Each row below holds a small network's activations on one input, seen along a few directions.
Each table varies a few parts of the input and shows all the possible inputs, shuffled.
Descriptions start from the smaller parts, as in this example, which fits no table here: one of 2 separate values, together with either a single point or one of 11 places around a ring or (one of 6 places along a line, together with one of 8 places around a ring).
Shared parts are said once, and a part with two or three values counts as separate values.
(in the rows, 128 means zero)

Other details of the inputs vary at random and push rows far along three fixed directions, the same in every table; ignore that.

Table:
x1: [ 60 135 152 204 153 148 133 173 110 224 122 120 176  90]
x2: [154 106 118 138  98  98 154 138 119  89 100 153 132 133]
x3: [163 165 142  98 163 131  82  88 110 178 170 119 102 123]
x4: [ 64 140 136 140 155 163 119 150 145 182 164  97 144 104]
x5: [127  97 138 143  93 132 160 151 134  82  84 151 130 170]
x6: [180 151 128 117 173 124 108  70 129 118 163 124 126 107]
x7: [ 79 156 135  97 125 155 102 164 134 215 174  84 120 114]
x8: [117 112 125 139  95 124 155 169 135 121 107 136 139 136]
x9: [163 160 128 105 130 113 117  91 117 132 139 119 122 107]
x10: [222 161 125 157 175  73 115  69  79 146 137 149 152  68]
x11: [122  95 111 129 121 131 143 141 145  88 124 139 119 146]
x12: [168 140 122 150 148  92 115 120 100 165 140 141 139  90]
x13: [119 170 108  68 116 117  75 128 146 139 142  74 113 149]
x14: [ 97 138 124  81 130 161 119 111 156 118 158  98 106 140]
x15: [180 143 139 143 162 107 113  89  97 143 130 149 130 114]
x16: [ 79 112 132 220 158 128 160 147 126 154 107 136 186  79]
x17: [222 172 137  66 165 117  79  45 103 131 171 124  87 137]
x18: [ 86 142 117 108 144 134  87 135 172 150 141  77 137 139]
x19: [141 137 119 144 177 125 105 116 123 158 160 130 129  94]
x20: [ 97 113 135 134 102 134 139 133 122 109  96 139 119 144]
x21: [105 139 142 144 139 134 118 128 111 168 129 129 133 119]
x22: [ 96 131 130  77 100 151 108 122 130 124 135 119  83 160]
x23: [ 75 146 138  74 113 161  97 127 129 161 154  99  90 151]
x24: [166 116 119 122 101 110 145 145 132  99 114 145 123 146]
x25: [ 60 144 122  41 129 178  82 130 156 162 197  73  75 143]
x26: [181 114 120 130 101 107 158 137 131  78 100 153 136 146]
x27: [130 103 137 134  94 135 164 131 129  70  78 148 138 168]
x28: [144  99 116 144 135 127 148 134 141  86 115 149 137 133]
x29: [145 163 126  51 113 126  96  89 123 131 162  97  86 129]
x30: [156 115 124 140  95 110 165 139 127  82  93 146 145 138]
x31: [234 148 120 112 139  73 124  55  95  81 122 150 122 107]
x32: [113 112 121  96 118 156 134 145 163  96 143 118 113 160]
x33: [135 125 134 106 109 130 130 106 119  95 109 134 110 153]
x34: [128 114 119 107 123 142 135 121 150  83 135 127 115 145]
x35: [170 110 136 137 118 126 146 131 128  91  99 158 127 163]
x36: [116 124 121 124 139 138 129 121 140 113 137 126 126 121]
x37: [148 139 142 128 128 125 125  96 114 113 115 135 123 134]
x38: [156 107 118 107 129 131 138 121 152  77 133 137 114 153]
x39: [110 130 129 175 175 133 123 145 129 175 149 130 156  87]
x40: [112 116 126 142 111 114 132 150 151 103  68 108 140 169]
x41: [ 55 152 137 146 134 144 107 171 121 236 156  94 146  77]
x42: [ 71 108 114  93 101 156 133 136 159  99 138 113  99 154]
x43: [126 113 115  92  86 122 131 147 135 108 128 128 102 151]
x44: [104 127 129 219 135  98 155 145  97 169  98 141 185  65]
x45: [149 115 119 126  96 103 145 130 121  90 107 143 120 133]
x46: [155 138 144 219 186  94 127 110  78 186 115 162 177  72]
x47: [117  90 130 144  89 127 158 154 128  77  79 160 123 168]
x48: [104 145 131 139 119 130 128 142 120 166 134 113 141 102]
x49: [ 75 107 139 135  93 155 150 165 137 120  96 130 132 159]
x50: [119  96 122 142 119 138 159 150 154  75 111 141 136 150]
x51: [220 169 138  71 161 117  85  43 103 120 161 126  89 138]
x52: [108 124 125 198 174 123 135 135 116 161 134 134 161  76]
x53: [152 138 143 188 170 111 125 122  98 175 120 155 158  94]
x54: [158 111 132 117 116 118 129 126 123  99 113 159 107 158]
x55: [140 139 137  81 112 147 113 103 128 112 134 119  98 163]
x56: [112 143 127  94 162 153  94 124 144 168 184 101 113 118]
x57: [197 133 121 164 136  80 143  99  96 109 107 158 154  95]
x58: [ 78 109 126 125 119 152 145 142 152 106 125 114 132 138]
x59: [ 39  91 119 139  98 165 152 183 161 114 115 119 125 143]
x60: [123 135 128 126 165 144 115 131 142 158 165 115 134 116]
x61: [160 102 127 193 113  91 179 153 116  96  77 167 175 115]
x62: [115 127 124  88  85 137 138 151 144 116 131 115 112 155]
x63: [ 64 114 128 152 102 141 140 199 134 174 120 118 145 117]
Description of these inputs: one of 3 separate values, together with either a single point or (one of 4 places along a line, together with one of 5 places along a line).
Q: Changing only the choice among 3 separate values turns x44 into x42. The same change can be made to x9. Which row results?
A: x14
Q: Change only the place on the line of 4 in x36. List by row number the other rows that result.
A: x6, x34, x59
Q: Start at x31 and move only the place on the line of 5, one step at a time. The first step leads to x57. Which rows follow, in order?
A: x10, x41, x63

Table:
x64: [152 130 120  92 122 123 120 111 132 100 137 129 104 141]
x65: [ 64  95 133 155  68 139 170 196 142 112  72 130 150 157]
x66: [164 103 121 163 136 114 158 119 134  69  98 160 148 135]
x67: [165 150 129 143 148 104 114 111 100 169 141 131 140  89]
x68: [142 113 123 115  86 118 148 142 131  88 100 141 119 158]
x69: [147 140 126  88 120 125 111 102 127 113 134 119 105 145]
x70: [ 30 108 131 146  99 161 142 202 149 168 127 110 140 129]
x71: [156 147 135 141 135 109 122 111 107 144 123 132 138 112]
x72: [143 121 127 183 153 112 146 129 118 130 114 146 164  99]
x73: [116 128 120  79 130 149 113 128 150 123 167 110  97 143]
x74: [ 95 142 133 134 145 142 115 130 130 168 146 110 132 110]
x75: [ 72 137 134 135 138 150 120 143 135 168 139 103 136 117]
x76: [178 115 147 178 147 113 149 104  93 114  97 184 143 130]
x77: [148 144 124  69 145 138  92  82 140 113 161 109  91 146]
x78: [124 108 124 121 100 128 145 137 143  80  99 136 122 163]
x79: [156 154 131 142 157 112 111 105 106 166 144 127 141  92]
x80: [145 118 117  75 110 138 126 124 149  89 144 123  94 155]
x81: [161 137 126 135 168 119 119 100 124 125 146 133 133 111]
x82: [ 75 162 135  99 135 151  87 132 127 204 168  83 113 109]
x83: [132 112 122  98 101 130 132 128 142  84 119 129 106 163]
x84: [126 123 130 197 144 111 149 151 112 163 113 144 170  85]
Q: Describe the family of inputs behind these rows.
A: either a single point or (one of 4 places along a line, together with one of 5 places along a line)
Q: Change only the place on the line of 5 in x82. List by row number the other rows that result.
A: x66, x71, x74, x83
Q: Start at x78 and move only the place on the line of 4, one step at a time. The first step leads to x83. Which rows follow, in order?
A: x64, x70
